Each row below holds a small network's activations on one input, seen along a few directions.
In each table, some parts of the input vary, and every possible input appears once, in random order.
A made-up example of a description, with smaller parts first: one of 4 places along a line, together with either a single point or one of 11 places along a line or (one of 3 separate values, together with one of 5 places around a ring).
Shared parts are said once, and a part with two or three values counts as separate values.
(in the rows, 128 means zero)

Other details of the inputs shift rows strongly along two fixed directions, in all tables alike. That doesn't count.

Rows:
R1: [123 170 171 123 113 170 178 198 100  88  57  49 145 127]
R2: [134 211 142  76 128 167 183 139  93 101  89  48 169 137]
R3: [135 108  98 130 147 125  79  99 129 142 183 176 116 140]
R4: [138 151 154 189 146 117 185 159 128  29 161 145 160  70]
R5: [123  84 106 173 101  96 113 129 148 144 143 171 118 143]
R6: [119  63 136  67  75 130  81 147  84 174  23  83 124 157]
R7: [107  77 141 164 103 100 106 115 155 148 156 171 118 114]
R8: [ 85 108 128 110  69 129 110 141 101 187  47  77 106 182]
R9: [143 107  92 132 143 134  77 104 137 144 179 170 113 143]
R10: [111 147 116  65 117 152  80 112 103 203  65  79  95 173]
R11: [102 123 118  56 126 150  94 113 114 196  86  64 101 182]
R12: [116  77 138 169 109 107 109 119 152 149 150 180 115 121]
R13: [115  84 111 172 104  86 116 123 141 139 151 180 119 137]
R14: [149 114  81 132 129 120  97  90 142 152 174 174 123 153]
R15: [132 150 160 179 140 113 185 165 131  32 165 138 162  69]
R16: [200 148 118 110 173 134 169 121 104  38 167 154 202  52]
R17: [121  92 126 167 121  83 102 131 148 146 141 178  99 120]
R18: [176 183 137 145 170 161 183 120 149  58 182 153 176  74]
R19: [135 206 160  80 138 194 176 132 101 109  81  55 165 120]
R20: [111 164 172 114 125 150 199 177 108  92  53  39 137 123]
R21: [161 176 125 139 191 133 191 117 140  46 183 137 162  81]
R22: [127 170 183 124 107 176 192 180 118 104  56  59 153 116]
R23: [144 100  89 124 157 123  99  97 156 150 174 162 106 143]
R24: [107 146 121  58 114 146  80 117 107 204  73  75  98 171]
R25: [124  68 117 168 129  94 114 133 163 140 149 163 101 135]
R26: [139 116  87 128 133 112  99  85 133 151 176 177 125 152]
R27: [130 109  96 132 144 124  76  92 127 141 179 168 116 138]
R28: [106  68 125 161 125  79 114 124 158 136 160 161 103 124]
R29: [116 163 174 112 129 150 202 185 110  93  58  48 138 126]
R30: [129 204 153  75 141 181 164 154  88  94  94  45 159 127]
R31: [165 185 144 139 172 154 185 116 139  60 180 154 177  76]
R32: [170 199 131 137 182 131 180 128 135  56 172 154 158  73]
R33: [ 90 115 144 106  85 126  95 148 108 194  37  75  85 165]
R34: [126 109 114 121 135 127  86  79 148 162 177 168 129 129]
R35: [134 101  96 117 159 117 100  93 145 153 172 162 107 145]
R36: [105  85 114 163  96  82 113 121 141 141 151 166 120 134]
R37: [124 145 112  64 115 161  81 125 113 207  65  81  91 178]
R38: [136 117  85 133 131 110  96  77 132 148 174 171 126 148]
R39: [ 86  99 145 107  84 142  92 161  97 182  54  78  95 179]
R40: [140 152 168 184 137 126 198 144 144  48 153 148 167  62]
R41: [129  91 120 170 118  91  99 136 156 149 136 172  98 124]
R42: [112  92 129 163 114  76  99 127 150 144 147 169 101 113]
Each input here is: one of 2 separate values, together with either a single point or (one of 4 places along a line, together with one of 5 separate values).
Changing only the choice among 2 separate values turns R23 into R25. The same change can be made to R21. Which row results? -> R20
Changing only the choice among 2 separate values turns R31 into R12. The same change can be made to R34. Which row results? -> R7
Change only the choice among 2 separate values in R36. List by row number the other rows that result. -> R2
Change only the choice among 5 separate values in R3. List by row number the other rows that result. -> R26, R31, R32, R35
Start at R36 and move only the place on the line of 4, one step at a time. The first step leads to R8. Which rows follow, in order? -> R13, R5

Rows:
R43: [127  91 111 114 128 128  84  92 143 183 145 158 105 150]
R44: [133 125 149 163 140 115 161 145 143  94 150 144 138  90]
R45: [140 136 115 123 141 130 144 110 132 121 152 139 137 132]
R46: [158 158 144 135 131 133 173 156 117  66 109 113 159  92]
R47: [140 128 121 124 134 125 127 137 112 109 121 138 132 115]
R48: [130 107 101 113 121 120  84  98 133 184 132 154 102 158]
R49: [141 185 152 109 152 174 173 153 122  99 106  78 150 119]
R50: [102  95 125 134 126 114  84 107 153 178 142 151  88 151]
R51: [149 159 138 118 151 143 160 124 129  87 143 124 163  86]
R52: [119 118 121  89 119 134 103 122  98 154 100  94 126 158]
R53: [153 149 114 131 145 118 137 114 132 100 156 154 150  95]
R54: [139 179 153 129 155 154 175 149 134  81 139 102 141  96]
R55: [128 139 146 128 122 127 169 159 119  89 109 102 152 117]
R56: [130 172 146 137 103 151 153 137 112 111 111 118 157 120]
R57: [129 144 144 154 135 117 183 154 128  81 137 118 146 104]
R58: [102 129 164  75  92 162 128 168 100 165  28  44 123 157]
R59: [128 103  97 119 128 113 100  95 132 147 156 151 130 135]
R60: [ 90 129 129  91  99 135  85 130 119 208  64  84  79 187]
R61: [119  85 133 101  99 139  90 130 118 172  80 104 112 153]
R62: [125 135 144 115 108 128 138 160 114 128  79 100 131 130]
R63: [131 163 143 152 115 143 172 129 121  83 147 131 171 111]
R64: [146 174 161  98 148 159 168 148 101  82 102  80 163  99]
R65: [138 107  93 159 152 108 109 102 155 127 197 182 122 135]
R66: [148 114  93 165 154 103 100 104 159 130 195 199 117 123]
R67: [130  79 114 132 134 117  91 114 131 138 149 169 117 121]
R68: [156 133 118 142 152 106 125 117 125  92 167 166 145  96]
R69: [110 116 109 112 114 126  76 120 131 189 117 123  82 165]
R70: [127 113 104 154 144 106 114 109 152 123 192 167 111 128]
R71: [137 144 140 162 134 109 165 152 133  92 137 140 137  95]
R72: [119 104 109 171 145  87 115 101 164 122 199 189 110 127]
R73: [105  73 114  90  83 131  74 125 107 197  68  91 100 187]
R74: [ 92 159 168  82 104 177 147 162 102 167  20  21 111 163]
R75: [126 168 147 150 143 133 193 149 130  74 123  99 146 109]
R76: [129  85 101 136 133 107 103 114 125 124 157 166 123 130]
R77: [122 118 137 153 106 136 116 110 136 136 153 161 142 121]
R78: [108  94 111 151 115 101  87 113 144 176 126 153  87 151]
Describe the family of inputs behind these rows. -> one of 3 separate values, together with either a single point or one of 11 places around a ring
Which other rows agree with R57 in the choice among 3 separate values? List them by row number. -> R45, R52, R55, R59, R63, R65, R70, R72, R73, R75, R76
Change only the choice among 3 separate values in R72. List by row number the other rows that result. -> R50, R60
Change only the choice among 3 separate values in R54. List by row number the other rows that result. -> R69, R70

Rows:
R79: [150 170 151 167 158 126 195 163 152  74 140 130 127  98]
R80: [134  56  86 128 139 102  75  85 120 155 177 188 126 142]
R81: [ 87 104 139 102  83 123  76 154 105 197  51  98  76 177]
R82: [130 120 125 187 146  81 160 146 147  46 193 182 143  79]
R83: [ 86 141 158 101  81 173  99 161 104 203  21  43  96 179]
R84: [ 86 152 152  69 106 175 111 137 119 215  26  47  86 176]
R85: [125 151 171 154 122 139 177 152 131  63 150 138 168  83]
R86: [129 197 177 120 152 171 217 148 141  75 126  88 166  97]
R87: [141 124 116 189 164  95 178 138 172  66 198 169 129  97]
R88: [148 125 135 110 132 154 164 141  95  79 112 102 162 109]
R89: [141  20  63 154 128  68  51  95 149 150 199 225  98 128]
R90: [119 142 140  55 113 183  99 116 104 176  77  74 137 171]
R91: [118 109 119  69 106 154  62 121  94 215  60 100 107 161]
R92: [113  96 109 144 132 114  78  79 160 182 203 181 109 140]
R93: [144  79  71 158 150  77  41  73 169 172 218 229  74 141]
R94: [107 103 109  60 116 158  73  98  96 194  79  84 110 198]
R95: [ 89  88 129 137 100 134 100 130 119 172 103 101 105 182]
R96: [ 95  77  93 128 134  93  87 105 161 185 149 153  75 168]
R97: [184 122 125 194 173  77 162 137 162  35 199 208 156  48]
R98: [141 124 143 123 135 137 169 142 113  78 107  94 165 108]
R99: [ 96  85  95 125 129 113  73  80 135 196 165 144  91 173]
R100: [182 156 117 175 189 115 142  96 161  47 223 220 165  52]
R101: [164 138  97 144 181 102 143 112 145  59 202 178 152  95]
R102: [164  91 118 191 153  87 117 108 169  84 195 218 146  57]
R103: [140 209 132  84 152 163 183 154 108  80 103  46 144 128]
R104: [118 164 167 143 117 143 157 160 119  92  97 114 141  90]
R105: [122 211 141  99 155 151 196 162 111  90 106  45 143 122]
R106: [147 185 134 155 101 139 183 123 122  79 154 149 192 107]
R107: [ 99 144 124  47 106 182 102 116  88 192  56  29 103 202]
R108: [ 94 110 135 120  92 132  79 156 117 206  58  87  74 192]
R109: [161 154 117 119 167 120 173 149 110  60 150 127 167  91]
R110: [146 225 154  92 146 187 171 143 112  96  90  60 147 106]
R111: [ 81  96 120 114  90 128  86 153 116 196  69  71  84 199]
R112: [102 170 140  87 119 165 108 127 115 193  74  66 101 154]
R113: [ 99 111 141  84  97 116 123 154 100 158  49  54 111 156]
R114: [169 182 159 120 142 169 190 164 105  52  97 101 174  61]
R115: [141 183 179 113 129 129 193 180 102  76  61  66 146  94]
R116: [137  66 103 123 127 116  67  89 135 169 181 195 134 131]
R117: [130 198 175 129 135 177 200 171 130  98  74  63 139 107]
R118: [138  91 114  95 108 130  81 140 105 174  80 123  97 150]
R119: [154  84 138 205 147  70 144  98 174  61 244 240 164  49]
R120: [155 165 146 121 149 129 204 176 117  39 101  76 174  83]
R121: [156 135 157 138 136 139 174 142 138  67 141 127 183  77]
R122: [136  88 113 205 160  95 155 103 175  83 226 205 129 103]
R123: [116 125 121  85 111 161  80  97 130 189 129 107 111 169]
R124: [131 156 166 172 131 148 180 154 142  73 156 128 165  99]
R125: [122  38 109 180 116  59  49  81 165 172 183 231  94 103]
R126: [149 199 138 146 173 124 178 143 136  82 160 126 134  93]
R127: [146 215 123 138 114 129 213 157 102  53 114  97 182 113]
R128: [ 94  41  88 151 134  89  67  67 167 196 187 197  77 169]
R129: [ 93 121 129  86 115 134  91 133 130 219  61  89  64 190]
R130: [140  66  75 129 143  86  26  78 150 191 175 215  80 159]
R131: [117 111  90 151  74 107  64  88 129 198 128 183 113 158]
R132: [137 156 163 158 141 153 196 144 157  80 157 127 156  99]
R133: [135 111  80 168  93  77  80  98 135 167 159 210 109 153]
R134: [112  43 116 154 115  75  88  91 136 148 163 177 113 130]
R135: [131 203 137 120  97 157 202 141  83  81  87  75 183 138]
R136: [ 82  83 133 119  91 126  97 128 108 163  96 112 107 166]
R137: [151 163 168  87 117 189 182 163  94  83  82  69 179 100]
R138: [125 108 113  65 113 135  69 137  90 208  60  99  95 177]
Describe the family of inputs behind these rows. -> one of 5 places around a ring, together with either a single point or one of 11 places around a ring
Changing only the place on the ring of 5 turns R85 into R81. The same change can be made to R92. Which row results? -> R126
Changing only the place on the ring of 5 turns R122 into R132. The same change can be made to R95. Which row results? -> R124
Start at R114 and move only the place on the ring of 5, one step at a time. The first step leads to R137. Which rows follow, in order? -> R88, R89, R118
Start at R87 and move only the place on the ring of 11, one step at a time. The first step leads to R111. Which rows follow, in order? -> R82, R113, R120, R89, R109, R101, R103, R105, R96
Which other rows agree with R91 in the place on the ring of 5? List them by row number. -> R83, R84, R100, R102, R104, R110, R112, R114, R117, R125, R131
